Each row below holds a small network's activations on one input, seen along a few directions.
Each table varies a few parts of the input and shows all the possible inputs, shuffled.
A made-up example of a description, with smaller parts first: one of 3 separate values, together with either a single point or one of 9 places around a ring or (one of 4 places along a line, together with one of 5 places around a ring).
Shared parts are said once, and a part with two or three values counts as separate values.

Other details of the inputs vary at random and push rows far along two fixed directions, the same in every table; ignore that.

A family of inputs:
row 1: 7,5,-5,7,3,4,-8,12,19,0,1,-1,-2,2
row 2: -16,-12,21,2,-9,22,48,2,-46,14,32,-9,9,-14
row 3: -1,11,16,6,6,-5,-8,19,0,-5,-18,5,0,17
row 4: 8,-3,-14,-9,2,2,-5,-2,12,1,-8,3,-1,7
row 5: -4,-1,3,12,6,-8,-11,5,11,-6,-2,7,4,-7
row 6: -7,-3,0,10,3,-7,-13,3,9,-4,-4,7,7,-3
row 7: -2,-4,-9,-5,4,2,8,-1,15,-8,-4,1,4,10
row 8: 5,2,-5,6,1,-12,-8,-4,15,-10,4,-1,-4,3
row 9: -9,2,1,1,7,-6,-11,-4,8,-5,-12,6,4,-8
row 10: 1,-2,-6,4,8,1,8,7,18,-8,5,-1,-1,9
row 11: -5,0,-8,-7,9,3,8,-2,15,-8,-5,-2,-1,8
row 12: -6,3,-4,-2,9,6,-1,5,14,-2,-10,2,3,0
row 13: -4,-3,-4,7,5,5,-3,11,14,0,-3,3,6,5
row 14: -19,-11,23,-6,-4,10,34,-12,-57,15,18,0,7,-31
row 15: 1,-1,-7,4,-3,-11,-11,-6,12,-7,1,-1,-1,6
row 16: -6,-9,22,3,-9,8,28,-6,-52,16,28,-3,2,-28
row 17: -21,-8,26,-4,-8,11,41,-14,-52,9,23,-6,7,-27
row 18: 2,5,9,-2,9,-9,-5,14,-6,-5,-18,8,-4,20
row 19: -6,-3,0,3,2,-6,-11,-4,8,-5,-11,9,9,-6
row 20: 0,-8,-11,0,8,1,0,6,9,0,-3,5,2,9
row 21: -3,-9,-7,-5,5,-10,-8,-8,3,-6,-11,10,5,-2
row 22: 3,-4,-10,2,1,-11,-17,-4,6,-1,-4,5,-1,2
row 23: 3,-5,-9,1,12,1,2,9,12,-2,0,5,-1,5
row 24: -3,-3,-10,-9,12,3,2,0,9,-2,-10,4,-1,4
row 25: 7,14,8,0,1,-8,-6,10,3,-9,-12,-3,-8,26
row 26: -5,-5,-5,-2,1,-10,-1,-10,9,-11,-6,4,5,2
row 27: 82,54,-14,-17,-82,25,-53,-27,-6,50,29,-55,-49,-10
Description of these inputs: one of 3 separate values, together with either a single point or (one of 2 separate values, together with one of 4 places along a line).
Question: The inputs of row 23 and row 10 match in every part but the choice among 3 separate values. If row 18 is changed in the same way as row 23 into row 10, which row does it become?
Answer: row 25
Question: List by row number the other rows that have the choice among 3 separate values in common with row 27.
Answer: row 1, row 3, row 5, row 6, row 9, row 12, row 13, row 19
Question: Change only the choice among 3 separate values in row 20. List by row number the other rows that result.
Answer: row 2, row 13
Question: Change only the choice among 3 separate values in row 7. List by row number the other rows that result.
Answer: row 4, row 27
Question: Change only the choice among 2 separate values in row 17. List by row number the other rows that result.
Answer: row 11

A family of inputs:
row 28: -4,-19,-23,-7,26,-18,-3,-17,24,-17,-3,13,-7,-7
row 29: 30,22,-29,11,-23,-10,-61,-8,51,10,2,-18,-23,1
row 30: 32,36,27,7,-42,23,4,-1,-40,26,40,-33,-21,-19
row 31: -8,-31,-20,3,9,-13,7,-10,23,-19,7,15,13,2
row 32: 13,10,-21,-7,0,19,-13,1,39,2,-10,-5,3,-3
row 33: -24,-7,11,0,25,-17,7,5,5,-27,-27,11,16,23
row 34: 40,38,-10,-14,-14,-16,-47,-10,33,-5,-24,-21,-40,21
row 35: -10,-6,-4,21,19,-6,-2,10,28,-10,0,11,15,-13
row 36: -43,-34,13,8,49,-16,14,24,-19,-19,-30,42,36,9
row 37: -5,1,12,-20,-30,28,21,-29,-55,28,20,-17,10,-35
row 38: 36,33,-4,1,-8,0,-26,13,38,-5,-9,-20,-21,27
row 39: 8,9,15,-10,-30,33,40,2,-56,37,39,-29,-17,-3
row 40: 34,25,-26,-3,-17,-25,-63,-23,40,4,-11,-11,-30,-12
row 41: 35,13,-27,-13,-23,-7,-23,-3,30,0,-11,-9,-19,37
row 42: -46,-35,2,-2,21,9,34,1,7,-17,-18,29,42,-8
row 43: -41,-34,3,21,22,-20,13,5,16,-24,-11,32,37,-10
row 44: 14,6,-7,9,3,0,-32,25,14,11,-11,4,-10,18
row 45: 10,12,3,10,-16,-14,-26,-2,19,-14,-8,3,-3,17
row 46: 24,11,32,5,-23,30,19,19,-63,41,34,-14,-7,-22
row 47: -21,-29,16,-5,-7,12,52,-27,-71,15,46,-5,15,-38
row 48: -22,-15,1,1,37,9,47,29,4,-14,-6,16,17,20
row 49: -45,-12,21,7,44,-21,20,10,-2,-32,-23,31,15,-2
row 50: 19,-4,6,-1,-25,28,36,-12,-44,27,60,-25,-8,-36
row 51: 12,3,-6,-3,18,-16,-33,13,10,-3,-31,17,-14,8
row 52: 60,37,-8,-26,-63,16,-17,-31,-42,43,27,-47,-41,6
row 53: 35,35,-14,-2,-23,-22,-64,-18,27,-6,-14,-15,-23,21
row 54: -43,-20,29,-4,-5,46,66,-1,-62,27,30,-5,25,-41
row 55: -29,-16,21,6,15,-10,27,16,1,-25,-17,16,23,20
row 56: -3,-2,-17,8,4,-26,-36,-16,25,-10,-14,7,8,-5
row 57: -4,15,-2,14,6,-9,-24,13,32,-13,-8,0,-7,20
row 58: -46,-25,-1,-12,43,1,26,-4,11,-18,-31,31,25,-16
row 59: 6,18,1,3,-2,-1,-14,14,25,-5,-9,-15,-14,27
row 60: -27,-16,0,-13,39,-8,36,8,-5,-16,-20,21,4,13
row 61: -6,-20,-26,6,15,-2,0,-2,29,-9,12,1,-1,2
row 62: 18,0,31,1,-42,19,12,5,-71,38,28,-9,-3,-19
Question: What is each input in this table made of?
Answer: one of 5 places along a line, together with either one of 3 separate values or one of 4 places along a line
Question: The inputs of row 34 and row 33 match in every part but the place on the line of 5. If row 40 is changed in the same way as row 34 into row 33, which row does it become?
Answer: row 56
Question: Change only the choice among 3 separate values in row 35. List by row number the other rows that result.
Answer: row 32, row 50
Question: Change only the place on the line of 4 in row 45. List by row number the other rows that result.
Answer: row 41, row 55, row 62
Question: Change only the choice among 3 separate values in row 42. List by row number the other rows that result.
Answer: row 31, row 43
